Each row below holds a small network's activations on one input, seen along a few directions.
In each table, some parts of the input vary, and every possible input appears once, in random order.
A made-up example of a description, with smaller parts first: one of 6 places along a line, together with either a single point or (one of 2 separate values, together with one of 5 places around a ring) or one of 11 places along a line.
Shared parts are said once, and a part with two or three values counts as separate values.

Other details of the inputs shift rows strongly along two fixed directions, in all tables alike. That doesn't count.
To show where, the next rows are all for the same input, with only those details redrawn:
[ 15  -1  -5  -5  -5  22   6   8   3   1 -14  -2]
[ 19  -6  -8   6 -19  25  22  30   5 -23 -24 -11]
[ 2 14 -5 -2 -1  9 -4  2 -3  3  3  2]
[-16  29  -9  11  -5  -9 -10  16  -8 -15  23   3]
[ 18   1  -3 -10  -1  17  -1  -1   2  10 -12   2]
[-17  28 -10  10  -4  -8 -10  16  -8 -15  24   4]
[ 4 15 -5 -2 -2  6 -5  2 -3  2  1  2]
[ 41 -15   3 -22   1  36   8 -15   8  28 -39  -3]

A family of inputs:
R1: [-25  12  14  13  -5 -21 -14  14   1 -17  23  -4]
R2: [ -3  15   9  -7  18  -2 -32 -32  -9  47  24   4]
R3: [  0 -16  -6 -11  18 -11  -5 -31  -6  38  -8   3]
R4: [-20  -2   2   8 -14  -4   4  16 -11 -18   8 -15]
R5: [ 25 -32  21 -20  -3  28   9 -21  17  28 -39 -10]
R6: [-20  -4  -4  32 -14 -16 -21  -6 -14 -42  18  27]
R7: [-10  14  19 -24  30 -12 -12 -38  -4  32  19  23]
R8: [ 34 -31  -7   0  -4  24  12  -5  13  15 -21 -16]
R9: [  1 -12   3 -10  20 -16  -9 -37   8  41  -9   9]
R10: [-22   5  -5  22   5 -39  -6  11   3 -13  15   3]
R11: [  4  15  -3  -7   4   6 -11  -6  -3  13   4   5]
R12: [  0 -19   0  17  -5  -4  12  17  16 -25  -9 -16]
R13: [ -9  23  -5  13  -1 -13   8  21 -12 -19  36  10]
R14: [-15   9   2  -4 -12  -9   1  14   2 -24   0   1]
R15: [  7 -10   6 -11   6  13  26  -2  -7  -3 -12   1]
R16: [-20   3  -4   0  11 -22 -16 -19 -12   8  24 -10]
R17: [ 10 -18 -21  23 -12  -2  18  27   5  -8  -5  -5]
R18: [-11  20  17 -25  25 -12 -32 -35   1  30   8  16]
R19: [  9 -30  -2   8 -15   7  23  12  18 -21 -21 -20]
R20: [ 15 -17  12   0  -6  13  34  27  13 -31 -21   0]
R21: [-17   9  -5  -5 -10  -4   4  12 -12 -22   0  -4]
What do these inputs look like to the network? -> either a single point or (one of 4 places along a line, together with one of 5 places along a line)
Which other rows does R13 become when the place on the line of 4 takes its other values? List them by row number. -> R7, R15, R20

A family of inputs:
R22: [ -2   1 -14   4   0   3 -12  -5  -4  15   1  -6]
R23: [19  2  5 -6  7 19  6  0  7 14 -6 -1]
R24: [ 14 -15  -1  -7   9  -2  -8 -30   9  25 -18   6]
R25: [  8  -6 -18   8  -2   5   1   1  -1  -2  -6  -1]
R26: [ 12  -3   7 -10   8  -1   4  -7  11  14  -9  10]
R27: [ -2  -5  14 -17   5   4   7  -4  -1   5  -4 -12]
R28: [-38  38   2  -7  26 -41 -24 -21 -11  11  40  15]
R29: [  8  -7 -13  11  -4  -4  -3   0   3  -2 -11   1]
R30: [ 13  -5  -2  -5   6  15 -16 -20   3  26  -1  -8]
R31: [14  6 -5 -8  9  9  3  0  1 13  0  7]
R32: [-12 -14   4   8 -10  -5   8  11  -2 -22   4 -16]
R33: [  4  -7  -2  14 -12   2  -6  13   6 -11  -2 -15]
R34: [ -8  11 -10  12 -15  -5   6  36   1 -21  -2 -11]
R35: [  2  -7 -17  22 -17   2  16  25  -8 -25  11   2]
R36: [  1   6  16 -13  -8  20 -15 -11  -3 -12  -9   7]
R37: [ -1  -6   4   1  -2  -4 -14 -10   9   5   1  -8]
R38: [  7  -6 -18  12 -12   6  12   9  -9 -11  -1  -2]
R39: [ 11   6   0 -10   0  18  -1   3   5   7  -3 -12]
R40: [  3  -4   7 -12  11  -2  10  -6   7   6  -6   9]
R41: [  7 -19  15  -4  10   3   1 -22  10  16 -10   3]
R42: [-13  -7  -1   1   1  -9  -3  -7   2   5  -4  -5]
R43: [  7   9  -6 -15   6  12  -5  -5   0  26  -7  -5]
R44: [-13 -14  -2   3  -5  -6   5   2  -8  -6  -4 -11]
R45: [-39  40   5   4   7 -36 -31   2  -5  -5  48   1]
R46: [-29  43   4  14  11 -32 -26   7  -7  -3  47  12]
R47: [ 23  -2   6 -14  15   7  -3 -16   8  30 -12  12]
R48: [  1 -16   3   0   8  -6   2 -14   5   6  -4  10]
R49: [ 15  -4  12 -17   0  20  -7 -21  -4  -2 -18  26]
R50: [-15 -13 -11  18 -13 -14  20  22  -7 -39  -1  -7]
R51: [  1  -5  -8  24 -17   7  14  24  -6 -24  11  -5]
R52: [12 -8 -9  4  7  5 -5 -9  0 14  1  7]
R53: [  3 -13   4  16  -8  -2   3   7  12 -12  -2  -1]
R54: [  3   3  15   2 -16  19   2   9  -2 -35  -9  14]
R55: [-42  45   9  -8   8 -22 -48 -24 -25   3  35  26]
R56: [ -8   0   1  -8  -2  -1  10   8   4  -2 -13  -7]
R57: [ 8 -1 10 -3  2  4  6  4 14  1 -7 -1]
R58: [ 11  -7  20 -19  17   9   7 -20  12  24 -13   4]
R59: [  5   4   3  -7 -11  14   0  -4  -7 -25 -18  17]
R60: [-28  45   1  -7  13 -20 -31 -14 -19  19  54   4]
R61: [ -9  -6   0   7  -8  -7  30  33  -3 -37   2  -2]
R62: [  2 -14  12 -10   7   3  -7 -24   8  18  -7  -7]
R63: [-42  37  -1  -4  22 -44 -20 -11 -22   1  46  12]
R64: [ 12 -11  -4   8   4  -3  -6  -6   3   9  -4   8]
R65: [  4   3  -4  -4  -2  -4   7   7   8  -6 -10   0]
R66: [ 16 -12   6   7   3   7  -7 -10   9  14 -10   2]
R67: [  1  -3 -11   1  -5   7  -5  -8 -11  17   1  -5]
R68: [13  3  7 -8  0 11 -5  1  9 10 -9 -9]
R69: [  2  -6  17 -12  12   3  11  -6  -1   7  -2  -1]
R70: [-11  -1 -15  24 -19  -9  -1  29   0 -22   0 -10]
R71: [ 12   5  -6  -2   1   1   5   7   5   1 -12   2]
R72: [ 22   2  10 -17  10  22   6 -17  -2  31  -3   4]
R73: [ 17 -18   5  -6  11   0  -7 -28  10  28 -12  11]
R74: [  0 -23  10   5   0   1  12  -1  -1  -8  -7  -5]
R75: [ 19 -10   2   2   9  16  -7 -17   5  24  -5   1]
R76: [  4   3   4 -17   5   2  -7 -10   8  24 -13  -3]
R77: [  8   6 -14   1  -3   7  12  16   0 -10  -6  -3]
R78: [  1  -9  -2  -4   1  -4 -14 -17   7  21 -11  -2]
R79: [  7   8 -14   1  -8   7  18  16  -8 -10   0   0]
R80: [ 2  9 -8 -6 -8 11  9 10 -9  6 -1 -7]
R81: [-14  -2   1  -4  -6  -4  17  19  -6 -14  -5 -12]
R82: [  0 -23   1   9  -4  -5  19   8  -2 -19  -5   0]
R83: [ 9  7 -7 -2 -2  7 14 11 -7  0  7  7]
R84: [-14 -11 -11  20 -13 -14  17  21   3 -38  -3  -4]
R85: [ -6   0 -12  21 -24   5   9  30  -7 -30  14 -18]
R86: [-16   2   4   8 -15  -4  18  34   8 -39   4 -16]
What do these inputs look like to the network? -> one of 5 places around a ring, together with either a single point or (one of 2 separate values, together with one of 6 places along a line)
Changing only the place on the ring of 5 turns R66 into R64. The same change can be made to R75. Which row results? -> R52
Changing only the place on the ring of 5 turns R51 into R35. The same change can be made to R46. Which row results? -> R47
Which other rows does R32 become when the choice among 2 separate values takes its other values? List them by row number. -> R27
Which other rows does R53 become when the place on the ring of 5 takes its other values? List them by row number. -> R24, R37, R73, R78
Which other rows does R75 become when the choice among 2 separate values takes its other values? List them by row number. -> R23
Start at R60 and move only the place on the line of 6, one step at a time. The first step leads to R39. Which rows follow, in order? -> R68, R45, R86, R27

A family of inputs:
R87: [ 12  12  -5  13  11 -14 -23  -5  22  22   6   5]
R88: [ 18   2 -14   7 -11  20  -2   1  -9   7   4  -3]
R89: [ -2 -18   8  15  -6  -4  14   9   3 -25  -4  12]
R90: [ 28  -5   1 -12 -18  37   1  -3  -1  -6 -29   5]
R91: [ -8   9  -1  -4   7  -3 -11  -2   0  24  18 -15]
R92: [ 21 -31  15 -24  12  18 -12 -48  14  30 -41  -1]
R93: [ 15   1   2  -8 -19  34   7  19   4 -15 -30  -9]
R94: [-23   1   5  12  -2 -17 -26 -14  -6 -10   8  12]
R95: [-21   1   3  16   1 -24   8  14   0 -38  23   4]
R96: [-17  35 -22  10  -3 -19  -8  15 -21 -18  36  17]
R97: [ -7 -14 -11  17  -5 -14  13   7  -4 -14  -6   9]
R98: [  6  17  -4  -8  13   8 -21 -18  -8  39  12  -4]
R99: [ 14 -35  -7   7  -1   9   9  -9   9  10 -17 -19]
R100: [  1  15 -18   4 -11   6  21  36  -7 -22  -4  -4]
R101: [ 12  -9  12  -5 -11  22  36  31  13 -23 -18 -11]
R102: [ 12  23  16 -29  27  11 -15 -31  -7  38   7  18]
R103: [-27  25   9  -6  -6 -10 -17   9  -3 -10  17  -5]
R104: [-22  28   1 -19  23 -23 -15 -15  -8  30  27   6]
R105: [-10   3   2 -12  16 -21   0 -15  -3  22   5   2]
R106: [-20   2   9   2 -11 -12  -3   9   2 -25   0  -9]
R107: [-19  -4  -6  21 -10 -19   5  22   0 -17  19 -21]
R108: [  4  22   3  -7   8   3 -11 -10 -14   2  22  25]
R109: [  5 -27  -7  19  -8   0   1  -4  -1   5  -7  -5]
R110: [ 22 -32  -5 -13  11   6  17 -21  12  19 -34   0]
R111: [  6 -22  14   2  -8   4  32  23  12 -29 -16  -9]
What do these inputs look like to the network? -> either a single point or (one of 4 separate values, together with one of 6 places along a line)
Which other rows does R97 become when the choice among 4 separate values takes its other values? List them by row number. -> R89, R94, R109
Which other rows does R102 become when the choice among 4 separate values takes its other values? List them by row number. -> R93, R98, R100
